A small network was shown many inputs. Here are its activations along a few directions, one row for each input.
Each table varies a few parts of the input and shows all the possible inputs, shuffled.
Descriptions start from the smaller parts, as in this example, which fits no table here: values(2) and (point or ring(11) or (line(4) and ring(8))).
Shared parts are said once, and a part with two or three values counts as separate values.
In the rows, zero is written as 128.

Other details of the inputs shift rows strongly along two fixed directions, in all tables alike. That doesn't count.

A family of inputs:
row 1: [131 134 150 146 108 128 123 145 109 132 129 146 100 109 136]
row 2: [126 124 136 149 115 112 118 154 120 135 122 151  98 121 118]
row 3: [131 131  94 126 138 133 121 126 135 146 129  96 149 144 141]
row 4: [120 140 158 139 104 120 108 154 116 153 128 148 106 137 127]
row 5: [134 125 145 142 119 120 114 136 115 130 120 146  89 108 129]
row 6: [124 120 144 156 116 104 117 150 107 136 130 147 119 126 128]
row 7: [131 129 107 122 152 132 142 123 152 136 145 103 148 141 162]
row 8: [137 132 100 116 154 144 132 127 150 133 137 108 139 143 148]
row 9: [128 147 102 114 138 121 142 121 149 139 133  95 142 128 153]
row 10: [136 146  99 116 131 139 133 114 142 147 138  88 138 122 164]
row 11: [143 135 102 119 143 145 115 113 138 135 126  95 132 124 147]
row 12: [ 98 109 156 103  68 147 143 107  86  88 119 183 162 131  32]
row 13: [137 131 153 151 115 133 115 146 104 131 126 143 106 114 136]
row 14: [109 119 102  79  98 179 139  83 110  96 117 133 194 151  51]
row 15: [128 131 158 155 125 112 131 151 114 125 128 142 116 122 134]
row 16: [123 112 144 155 125  99 113 143 113 135 120 150 110 123 124]
row 17: [130 139  98 113 145 145 145 128 157 138 141 109 135 138 153]
row 18: [135 110 157 149 141 115 124 149 127 118 133 152 106 129 127]
row 19: [108 121 117  73 112 170 146  72 120  79 108 136 186 141  50]
row 20: [122 122 146 160 113 109 122 152 109 136 131 148 120 127 131]
row 21: [131 118 107 117 162 123 134 113 154 130 134 110 140 138 149]
row 22: [103 127 184  88  65 170 127  94  82  93 121 175 154 131  46]
row 23: [131 121 139 154 122 117 110 154 115 132 120 149 105 127 118]
row 24: [125 116 144 156 122 102 115 147 115 132 127 145 113 123 125]
row 25: [135 140 102 120 150 131 127 122 150 129 123  99 137 132 142]
row 26: [117 115 116  71 105 184 134  62 108  85 110 132 182 133  52]
row 27: [128 141  99 113 145 125 134 117 154 133 120 104 128 128 142]
row 28: [139 139  98 113 135 142 123 112 144 138 129  96 125 120 147]
row 29: [125 121 134 146 119 109 117 150 119 138 116 152  95 123 118]
row 30: [132 140 105 121 147 128 133 120 142 134 129  91 149 136 149]
row 31: [107 130 117  76 104 178 156  78 118  85 119 131 197 143  59]
row 32: [143 130 105 120 145 140 117 109 138 136 129  86 138 127 150]
row 33: [138 129 102 119 148 129 118 102 139 141 128  90 137 124 157]
row 34: [125 122 140 149 114 103 120 151 121 136 126 148 103 120 122]
row 35: [141 127 105 118 148 138 115 105 136 137 123  91 136 128 148]
row 36: [132 126 159 156 115 118 120 141 103 131 133 141 111 111 144]
row 37: [127 122 146 160 115 117 119 156 108 137 127 146 116 132 127]
row 38: [136 119 157 151 123 112 114 134 109 126 130 139 105 109 134]
row 39: [131 117 159 152 132 121 132 153 121 123 138 152 113 133 135]
row 40: [133 123 150 142 118 111 118 133 115 132 124 144  95 107 131]
row 41: [130 143 102 115 143 119 139 117 157 135 130  95 136 126 148]
row 42: [125 128 135 149 110 113 119 158 114 141 125 150 103 124 124]
row 43: [130 137 102 115 145 135 147 126 159 141 145 105 140 137 160]
row 44: [124 161 119 103 131 136 128 118 151 149 133  93 141 143 153]
row 45: [123 130 137 151 108 118 124 159 116 140 127 151 105 126 126]
row 46: [133 129 103 112 152 128 140 121 164 134 140 107 132 133 149]
row 47: [128 113 142 154 128 108 110 147 113 134 116 146 108 128 121]
row 48: [128 127 140 157 115 123 117 159 110 138 124 150 110 131 126]
row 49: [133 130 153 144 109 115 122 141 108 133 131 143 102 107 136]
row 50: [136 126 159 155 117 126 117 144 103 131 129 138 109 115 139]
row 51: [123 137 173 131 121 125 122 152 129 139 140 156 101 139 135]
row 52: [136 117 151 148 140 121 122 152 128 119 131 157  99 127 127]
row 53: [131 110 159 150 138 106 127 145 127 118 137 155 108 124 132]
row 54: [131 136 104 120 151 118 134 112 151 131 131  91 147 130 150]
row 55: [129 114 158 150 133 108 130 149 119 123 140 155 113 126 137]
row 56: [139 128 151 150 118 128 109 145 102 130 125 143 103 112 134]
row 57: [134 145 101 120 146 133 130 125 144 135 127  97 142 133 149]
row 58: [132 132 106 119 154 124 128 113 147 131 120  96 142 135 143]
row 59: [139 137  99 113 136 134 126 109 146 141 133  90 131 120 152]
row 60: [129 149  98 114 139 129 139 124 150 138 130  97 136 129 150]
row 61: [133 114 158 150 135 117 127 152 119 122 136 153 111 131 132]
row 62: [131 136  98 109 147 141 141 126 155 136 139 110 134 137 148]
row 63: [133 108 156 148 145 112 123 145 126 121 127 155 103 130 128]
row 64: [138 123 158 152 119 123 112 141 101 129 128 138 108 114 134]
row 65: [132 126  95 125 143 131 119 122 141 141 125  97 144 141 135]
row 66: [129 140 103 120 147 120 137 115 144 136 134  90 153 132 155]
row 67: [123 140 152 147 115 114 137 153 120 127 127 149 106 116 132]
row 68: [112 119 115  74 113 188 157  82 126  86 129 140 192 153  63]
row 69: [128 132 104 118 153 117 133 108 149 132 125  96 146 131 147]
row 70: [128 143 105 124 145 123 141 118 145 138 136  91 153 133 159]
row 71: [127 150 102 117 136 125 147 122 151 141 135  94 144 129 157]
row 72: [131 134 100 111 147 131 143 123 157 138 143 105 139 136 155]
row 73: [123 119 138 147 118 101 119 146 120 139 120 151 101 121 121]
row 74: [ 97 112 157 108  68 150 147 110  89  90 120 183 163 132  39]
row 75: [134 123 158 153 117 113 115 138 101 130 132 141 110 110 139]
row 76: [109 114 165  98  69 166 139  96  79  78 118 180 150 116  38]
row 77: [129 118 138 152 126 114 109 150 114 134 113 152 102 127 118]
row 78: [127 139 102 113 145 117 138 113 154 136 124 100 134 127 146]
row 79: [127 114 152 139 134 107 132 144 133 124 130 160  97 121 128]
row 80: [131 129  97 109 155 135 136 120 161 133 130 114 125 135 142]
row 81: [111 108 117  71 121 179 148  75 126  80 118 147 182 149  51]
row 82: [134 135 107 121 151 127 130 117 149 129 126  92 144 134 143]
row 83: [127 133 149 145 122 108 128 149 127 122 122 148  98 113 125]
row 84: [133 131  99 110 152 138 137 124 162 131 136 111 127 134 142]
Description of these inputs: values(4) and (point or (line(4) and ring(5))).
Q: The inputs of row 80 and row 5 match in every part but the values(4) part. If row 17 is changed in the same way as row 80 into row 5, which row does it become?
A: row 1
Q: The inputs of row 47 and row 35 match in every part but the values(4) part. If row 77 is changed in the same way as row 47 into row 35, which row does it become?
A: row 26
Q: The inputs of row 65 and row 18 match in every part but the values(4) part. If row 73 is changed in the same way as row 65 into row 18, which row does it become?
A: row 79
Q: Start at row 71 and move only the line(4) part, one step at a time. The first step leads to row 9. Which rows follow, in order?
A: row 41, row 78
Q: Change only the ring(5) part in row 31. List by row number the other rows that result.
A: row 15, row 67, row 70, row 71
Q: Change only the values(4) part in row 70. List by row number the other rows that result.
A: row 7, row 20, row 36
